Each row below holds a small network's activations on one input, seen along a few directions.
In each table, some parts of the input vary, and every possible input appears once, in random order.
Descriptions start from the smaller parts, as in this example, which fits no table here: one of 2 separate values, together with either a single point or one of 11 places around a ring or (one of 5 places around a ring, together with one of 6 places along a line).
Shared parts are said once, and a part with two or three values counts as separate values.
(in the rows, 128 means zero)

Other details of the inputs shift rows strongly along two fixed directions, in all tables alike. That doesn't count.

Table:
r1: [130 120 140  62 109 128 118 127 148 120 122]
r2: [133 129 106 121 117 123 116 141 115 154 141]
r3: [130 135  74 179 130 125 121 141  87 159 148]
r4: [123 125  89 206 140 131 130 125  73 130 120]
r5: [129 119 169 101 134 122 134 127 151 117 122]
r6: [ 92 154 126 162 114 174 163  87 125  47 101]
r7: [140 125 131 137 136 104 124 138 133 149 138]
r8: [139 102 122 139 148 105 110 152  99 161 129]
r9: [109 141 158 155 125 143 154 108 138  90 110]
r10: [112 142 128 201 138 139 154 111 113 101 120]
r11: [111 135 120 178 125 142 135 112  99  95 110]
r12: [129 143  94 216 151 117 126 147  91 154 138]
r13: [137  99 156  87 135 116 126 129 137 139 120]
r14: [109 125 183  19 109 153 141 101 190  65  97]
r15: [155 102  96 120 137 103 104 166  87 161 135]
r16: [130 105 158  76 126 123 121 125 142 110 117]
r17: [ 95 173 143 142 109 172 160  79 162  71 128]
r18: [121 131 105 150 127 144 138 120 105 108 113]
r19: [137 114 126  73 122 123 114 137 136 133 133]
r20: [158  92 137  95 151  82 103 171 126 187 137]
r21: [105 158 153 151 125 155 157  89 159  84 113]
r22: [129 130 119  99 119 136 127 123 138 138 135]
r23: [136 117  89 134 129 116 115 143 100 151 139]
r24: [123 157 109 168 125 146 135 119 119 124 145]
r25: [105 170 145 156 121 162 157  87 157  88 123]
r26: [124 152 115 175 132 126 134 124 125 132 144]
r27: [126 140 166  74 125 126 126 122 180 124 133]
r28: [153  96  98  79 136  93  93 171 112 186 143]
r29: [141 131 108 122 133 116 110 148 125 170 153]
r30: [138 140 137 120 123 114 121 136 141 149 141]
r31: [133 117 108 177 117 160 134 138 153 113 102]
r32: [135  97 157  89 135 110 123 132 137 135 125]
r33: [132 146 119 133 118 129 124 130 129 142 143]
r34: [125 116 154 122 127 127 132 124 125 118 117]
r35: [137 124 117  95 121 124 114 141 131 150 144]
r36: [118 129 151  46 114 139 126 119 172 123 129]
r37: [127 131  91 176 125 132 127 137  79 122 119]
r38: [124 142 156 128 130 132 138 118 153 109 127]
r39: [134 101 127 117 132 109 116 133 115 134 125]
r40: [106 143 128 114 115 161 146  96 143  86 113]
r41: [108 157 158 149 119 145 151 103 153  89 115]
r42: [142 103 171  62 134 107 128 134 164 144 121]
r43: [114 131 132 185 138 145 143 113 100 100 118]
r44: [147 141  86 204 143 110 114 154  86 172 156]
r45: [159 114 132  56 124 102 105 149 152 184 152]
r46: [146  97 100 140 147  97  99 162  86 169 132]
Each input here is: either a single point or (one of 5 separate values, together with one of 9 places around a ring).
Change only the place on the ring of 9 in r22. List by row number the other rows that result. -> r4, r13, r18, r21, r25, r40, r42, r45
Change only the choice among 5 separate values in r9. List by row number the other rows that result. -> r5, r10, r20, r42
Change only the choice among 5 separate values in r2. List by row number the other rows that result. -> r3, r22, r35, r36

Table:
r47: [114 166 153 169 117 151 149 112 161  85 116]
r48: [134  91 140  46 125 134 123 129 171 132 109]
r49: [150  90  81 159 135 119 107 165  95 171 123]
r50: [108 159 141 172 116 170 159  95 164  93 119]
r51: [126 128 111 137 119 134 127 116  93 123 135]
r52: [103 152 131 159 128 173 159  91 157  96 120]
r53: [123 123 106 135 120 135 125 120  85 114 122]
r54: [142 145 106 154 144  91 105 156  87 177 160]
r55: [134 121 166  25 136 103 113 139 165 151 145]
r56: [155 120 105 175 137 103 105 173 106 171 139]
r57: [147  85 155  45 109 127 116 141 167 128 105]
r58: [126 140 113 147 148 125 127 135 125 145 141]
r59: [135 141 127 167 123 121 128 139 124 123 130]
r60: [114 131 131 157 108 170 150 102 143  83 105]
r61: [134 114 152  40 129 127 128 118 177 151 139]
r62: [138 112 168  23 117 105 107 137 148 123 133]
r63: [127 140 111 160 134 137 139 121 143 151 138]
r64: [106 157 145 173 125 165 150 110 158  79 113]
r65: [140  55 247  56 177  65 133 133 150 135 100]
r66: [114 158 121 152 142 121 132 125 121 139 146]
r67: [152 106  91 162 131  99 102 171  84 151 121]
r68: [ 92 174 147 151 124 157 148  91 129  70 127]
r69: [159 108  98 168 130 109 109 162 106 184 143]
r70: [136 123  87 153 145 112 118 141  88 186 157]
r71: [125 150 129 148 129 119 122 128 105 120 143]
r72: [139 100 151  45 134 117 112 146 177 140 123]
r73: [144  42 241  42 168  76 138 117 153 147 102]
r74: [132 105 161  16 125 108 105 141 142 120 121]
r75: [105 137 134 155 123 165 144 118 144  67  93]
r76: [111 130 106 138 142 131 126 131  99 115 120]
r77: [134 146 128 157 125 118 124 133 112 124 136]
r78: [145 136  96 156 155  97 113 161 108 191 157]
r79: [122 112  92 133 137 141 131 124 111 136 120]
r80: [ 93 147 124 142 136 164 151 101 136  69 102]
r81: [100 138 125 149 133 164 146 113 144  76  98]
r82: [126 152 124 148 120 124 132 113 110 135 149]
r83: [ 92 172 135 147 125 164 163  78 143  98 133]
r84: [123 129 114 138 128 122 117 135  87 107 121]
r85: [156 111  98 159 130  96 104 171  91 162 135]
r86: [143 101 167  57 115 118 113 148 174 122 115]
r87: [134 140 121 153 117 129 132 118 111 129 137]
r88: [136 150 131 167 122 114 129 138 132 130 133]
r89: [138 117 163  54 136 116 118 142 186 143 131]
r90: [ 88 163 139 145 121 161 149  90 120  59 117]
r91: [150  94 157  43 104 117 119 134 166 135 122]
r92: [133 127 116 165 127 143 132 130 134 139 130]
r93: [144 134  98 173 152 103 114 162 119 182 148]
r94: [133 119 114 155 133 131 121 150 125 130 122]
r95: [151 120 172  54 105 109 124 129 184 145 135]
r96: [118 123  97 144 135 146 139 115 117 137 130]
r97: [157  97  91 157 136 101  97 182  90 165 121]
r98: [157  95  83 155 124 104 107 163  83 165 125]
r99: [112 154 141 164 107 163 157  91 147  82 117]
r100: [131 147 128 171 133 127 130 141 142 135 132]
r101: [118 129 107 139 125 137 127 115  94 126 136]
r102: [150 123  85 149 149 101 115 150 107 207 160]
r103: [149  98  77 153 143 117 112 157 102 187 140]
r104: [126 103 151  27 115 125 120 118 141 119 119]
r105: [158 121 102 173 128 107 113 159 112 188 145]
r106: [ 97 165 142 151 109 165 156  76 128  74 128]
r107: [151  98  86 162 134 120 111 160 102 177 134]
r108: [144 129 171  53 105 112 126 118 173 136 137]
r109: [134 139 181  40 116 102 116 128 166 129 145]
r110: [108 137 128 143 105 162 149  93 119  68 102]
r111: [136 110  78 144 142 115 115 144  78 181 148]
r112: [107 148 133 150 104 165 155  86 126  70 112]
r113: [ 89 156 131 141 130 160 150  96 130  74 118]
r114: [129 134 119 153 121 123 124 132 104 111 125]
r115: [153 108  92 149 132  93  99 169  72 153 128]
r116: [124 127 104 137 146 127 125 136 117 139 132]
r117: [ 86 144 118 140 122 177 159  81 122  70 105]
r118: [ 96 174 142 147 116 159 156  77 135  90 134]
r119: [106 180 154 165 113 147 155  94 144  71 123]
r120: [130 122 165  36 117 121 122 114 157 137 143]
The inputs of r93 and r63 match in every part but one. If r86 is changed in the same way as r93 into r63, which row does it become? -> r60
The inputs of r59 and r99 match in every part but one. If r72 is changed in the same way as r59 into r99, which row does it become? -> r103
Describe the family of inputs behind these rows. -> one of 2 separate values, together with either a single point or (one of 4 places along a line, together with one of 9 places around a ring)
Change only the place on the line of 4 in r79. List by row number the other rows that result. -> r61, r96, r102
Change only the choice among 2 separate values in r118. List by row number the other rows that result. -> r54
A walk changes only the place on the ring of 9. It starts at r49 and steps to r48. List the rest of the walk in order. -> r79, r117, r104, r53, r110, r98, r57
